These are the activations of a small neural network, seen along a few directions. Each row is one input.
In each table, some parts of the input vary, and every possible input appears once, in random order.
Descriptions start from the smaller parts, as in this example, which fits no table here: one of 6 places along a line, together with either a single point or one of 9 places along a line or (one of 3 separate values, together with one of 8 places around a ring).
Shared parts are said once, and a part with two or three values counts as separate values.
In the rows, zero is written as 128.

Other details of the inputs vary at random and push rows far along two fixed directions, the same in every table; ignore that.

A family of inputs:
x1: [175  80 123 178 217 173 130 142 116 126  96]
x2: [174  68 121 205 195  91 129 185 125 146 110]
x3: [110 126 152 108 130  77 166  83 191 158 127]
x4: [ 85 167 110  86  74 147 118 125  88 101 157]
x5: [ 71 133 110 121  70  71 118 158 150 136 159]
x6: [126 150 120 112 124 120 138 115 112 123 133]
x7: [190 116 118 161 171 185  97 176  67  93 109]
x8: [106 138 130  99 111 110 143 112 191 147 112]
x9: [170  54 105 216 189 132 116 193 126 136 110]
x10: [125 145 129 106 122 105 152 114 148 153 135]
x11: [ 85 129 143 101 145  94 151  93 200 154 120]
x12: [175  84 147 186 205 156 114 137 142 139 104]
x13: [179  88 144 176 200 149 131 134  97 123 103]
x14: [102 134 144 110 117 114 129 104 134 128 133]
x15: [104 165 127 100  63 123 126 112 107 128 153]
x16: [138  97 166 142 175 102 137 113 214 156  91]
x17: [104 142 137  96 117 104 136 116 189 143 115]
x18: [136  96 151 155 173 122 137 105 196 164 105]
x19: [102 160 125 107  69 149 104 126  99 112 159]
x20: [ 98 134 135 109 133 100 147  95 209 170 120]
x21: [ 76 147 140  94  86 117 129 101 141 123 147]
x22: [139 164 100 118  94 174  95 152  41  97 152]
x23: [113 141 116 115 124 139 125 119 129 119 135]
x24: [148 140 128 126 100 157 102 147  78  98 128]
x25: [157 144 110 120  67 175 118 157  44  88 144]
x26: [139 148  95 112  92 175 131 148  31  91 154]
x27: [140 146  79 131  90 209 104 152  33  77 150]
x28: [143  93 159 142 182  99 164 102 172 156 108]
x29: [123  91 159 147 184 115 141 103 188 149 105]
x30: [ 94 171 103  94  64 153 111 130 101 115 159]
x31: [ 93 130 159 111 136  84 140  85 202 149 126]
x32: [ 93 131 144 113 118 108 136  92 181 139 131]
x33: [ 93 173 106  88  73 144 114 122  92  99 159]
x34: [103 119 140 123 127 114 143  90 188 145 122]
x35: [121 138 146  91 128  74 167 106 198 162 111]
x36: [193  76 138 185 193 173 118 151 130 123  87]
x37: [195  91 140 178 190 152 132 142 107 137 113]
x38: [172  86 159 174 223 119 127 116 154 140  95]
x39: [173  99 134 163 215 149 122 141 101 122 102]
x40: [ 69 127 104 124  65  79 122 157 155 138 157]
x41: [197 117  99 161 163 189 123 162  30  92 130]
x42: [172  92  91 197 144 148  87 214  37  98 138]
x43: [118 178 101  97  65 149 118 135  62 110 158]
x44: [139 149 109 122 124 155 110 135  69  99 139]
x45: [188  85 151 183 219 130 135 124 130 135  96]
x46: [100 169 130  77  84 102 127 118 145 128 129]
x47: [157 156 103 117  92 168 113 161  45  91 132]
x48: [ 86 120 141 112 113 116 147  90 181 145 126]
x49: [104 137 157 103 110  97 129 110 186 139 119]
x50: [116 156 134  97  69 117 130 121 121 121 132]
x51: [ 97 138 147  97 144  73 164  88 185 160 117]
x52: [ 97 139  86 119  36  94 133 174  87 121 175]
x53: [ 98 165 130  98  68 126 112 113 111 124 154]
x54: [108 149 134 109 129 114 124 116 157 144 133]
Description of these inputs: one of 6 places along a line, together with either a single point or (one of 2 separate values, together with one of 4 places along a line).
- Changing only the place on the line of 6 turns x1 into x4. The same change can be made to x48. Which row results? => x21
- Changing only the place on the line of 6 turns x6 into x23. The same change can be made to x15. Which row results? => x12
- List by row number the other rows that have the place on the line of 6 in common with x14. => x22, x24, x38, x39, x42, x44, x46, x53
- Change only the choice among 2 separate values in x12. List by row number the other rows that result. => x30

A family of inputs:
x55: [169 122 122 139 110 153 123 164  79 110 123]
x56: [132 108 133 149 176 147 108 136 162 129 106]
x57: [130 115 102 155 135 163 121 143  73 115 150]
x58: [141  89 126 163 162 134 144 123 145 136 117]
x59: [144  88 144 159 154 142 133 130 152 135 111]
x60: [ 88 154  92 119  63 163  97 142  32  80 179]
x61: [156 124 134 137 174 123 115 152 151 134  97]
x62: [ 82 187 129  66  25  96 119 118 150 131 149]
x63: [ 95 144 140 105 127  56 143 113 160 148 137]
x64: [156 131 103 142 133 139 129 159  64 119 144]
x65: [114 134 130 104 105  74 164 112 173 154 126]
x66: [166 138 162 112 196 165 147  71 127 127  99]
x67: [ 92 132 148 115 105 109 121 102 197 147 127]
- What is each input in this table made of? => either a single point or (one of 2 separate values, together with one of 6 places along a line)
- Change only the place on the line of 6 in x63. List by row number the other rows that result. => x55, x61, x62, x64, x65

A family of inputs:
x68: [184 101 122 178 197 154 112 160  78 115 115]
x69: [152 117 122 153 153 154 104 156 107 116 119]
x70: [198 122 149 144 208 216 122 101  82 102  94]
x71: [106 106 142 133 144  93 149 106 197 158 119]
x72: [107 153 100 105  60 139 131 134  76 108 160]
x73: [118 164 109  97  57 136 119 145  82 105 149]
x74: [101 109 146 133 155  91 141 106 191 155 121]
x75: [128 114 148 127 146  81 157 112 187 163 113]
x76: [116 109 148 131 138  93 146 111 200 161 114]
x77: [ 93 147 146  92 124  63 148 104 200 162 123]
x78: [ 72 174 103  88  38 137 106 128  94 103 169]
x79: [180  92 122 181 194 156 121 157  75 115 118]
x80: [107 158 109 103  50 149 107 145  93 102 149]
- What is each input in this table made of? => either a single point or (one of 2 separate values, together with one of 6 places around a ring)

A family of inputs:
x81: [197  60 111 208 194 163 119 188  75 108 111]
x82: [105 104 156 146 194  84 144  95 183 157 118]
x83: [134  91 169 145 205  96 160  74 182 162 107]
x84: [194  90 116 188 179 210 109 152  88 109 106]
x85: [104 140  93 125  50 174 109 148  87 105 161]
x86: [114  86 165 160 197 104 120 109 213 156 101]
x87: [182 126 134 147 186 132 121 139  86 121 115]
x88: [173 101 117 163 182 163 141 125  90 127 124]
x89: [194  96 138 177 188 218 109 136  52  92 115]
x90: [150 113 158 135 192  98 133 121 213 165  78]
x91: [ 80 171 107  87  62 154 113 111 134 117 148]
x92: [ 77 156 100 100  56 118 148 112 111 129 170]
x93: [ 85 167 111  87  46 115 110 147 132 124 146]
x94: [ 90 169 116  77  58 151 141  95 124 123 156]
x95: [112 163 102  98  65 174 103 142  83  85 138]
x96: [ 73 143  95 109  45 119 132 129 123 129 173]
x97: [ 64 154  92 103  59 118 119 133 124 125 172]
x98: [212  81 120 183 211 173 137 153  58 106 104]
x99: [124 124 159 104 160  50 179  86 211 183 105]
x100: [129 140 115 113  77 166 121 135 102  99 128]
x101: [137  78 153 156 177  92 148 127 214 159  92]
x102: [186 125 133 141 184 162 119 149 101 120 100]
x103: [ 79 174 102  78  77 128 137  98 109 124 164]
x104: [ 95 156  89 116  87 144 124 135  77 112 166]
x105: [116 134 156  98 174  49 166  90 212 180 104]
x106: [125 156  98 112  60 134 133 154  53 109 157]
x107: [105 127 151 113 167  36 165 108 218 183 109]
x108: [117 170 106  86  79 173 117 133  70  86 144]
x109: [100 185 128  78  53 126 104 122 128 113 140]
x110: [ 74 168 123  82  82 130 125  88  98 112 162]
x111: [172 110 133 167 164 142  93 171 114 119 110]
x112: [167  81 114 203 189 183  86 174  53  95 131]
x113: [118 120 165 123 154  35 169  98 213 180 115]
x114: [108 151  95 113  69 123 108 170  85 113 155]
x115: [213  98 126 177 172 189 108 171  81 110  92]
x116: [188  71 130 209 210 176 120 150  58 108 119]
x117: [ 86 172 108  71  73 116 140 109 102 111 153]
x118: [109 177 126  67  51 130 141 113 118 124 142]
x119: [187 132 144 142 182 156 112 142 101 116 106]
x120: [111 100 139 148 176 104 130 119 216 164 109]
x121: [112  83 150 161 163  94 137 112 180 153 125]
x122: [103 130 157 104 180  94 157  74 234 174 107]
x123: [100 165 122  72  58 141 144 107 116 110 144]
x124: [181  99 129 184 189 218  81 150  66  87 107]
x125: [134 140 122 127  69 139 104 156  98 111 141]
x126: [100 165 127  94  92 176 107 105  83  94 150]
x127: [ 89 165 113  98  56  93 109 147 114 121 162]
x128: [194 112 143 162 158 160 110 148 111 118  99]
x129: [186  96 102 184 193 171 116 180  42  94 119]
x130: [156 120 158 128 171  80 157 102 161 158 110]
x131: [130 134 181 100 156  66 163  79 228 175 100]
x132: [127 131 102 129  73 124 122 167  87 119 149]
x133: [150  82 138 181 159 169 105 142 113 115 119]
x134: [ 84 154 106  92  53 106 152 123 104 117 159]
x135: [172 119 129 163 179 121 119 158  89 123 121]
x136: [ 96 109 179 120 152  92 147  65 242 167 101]
x137: [ 76 155 107  92  53 125 113 140 131 109 147]
x138: [ 73 150  98  97  58 106 122 144 118 113 160]
x139: [113 108 159 123 137  59 152 117 241 182 100]
x140: [116 106 161 134 146  36 152 115 225 180 116]
- What is each input in this table made of? => one of 2 separate values, together with one of 5 places along a line, together with one of 6 places around a ring
- Changing only the place on the line of 5 turns x86 into x137. The same change can be made to x121. Which row results? => x81
- Changing only the place on the line of 5 turns x85 into x125. The same change can be made to x122. Which row results? => x119
- Change only the choice among 2 separate values in x131. List by row number the other rows that result. => x119
- Change only the place on the ring of 6 in x81. List by row number the other rows that result. => x98, x100, x101, x123, x134
- Change only the place on the line of 5 in x99. List by row number the other rows that result. => x83, x88, x98, x130
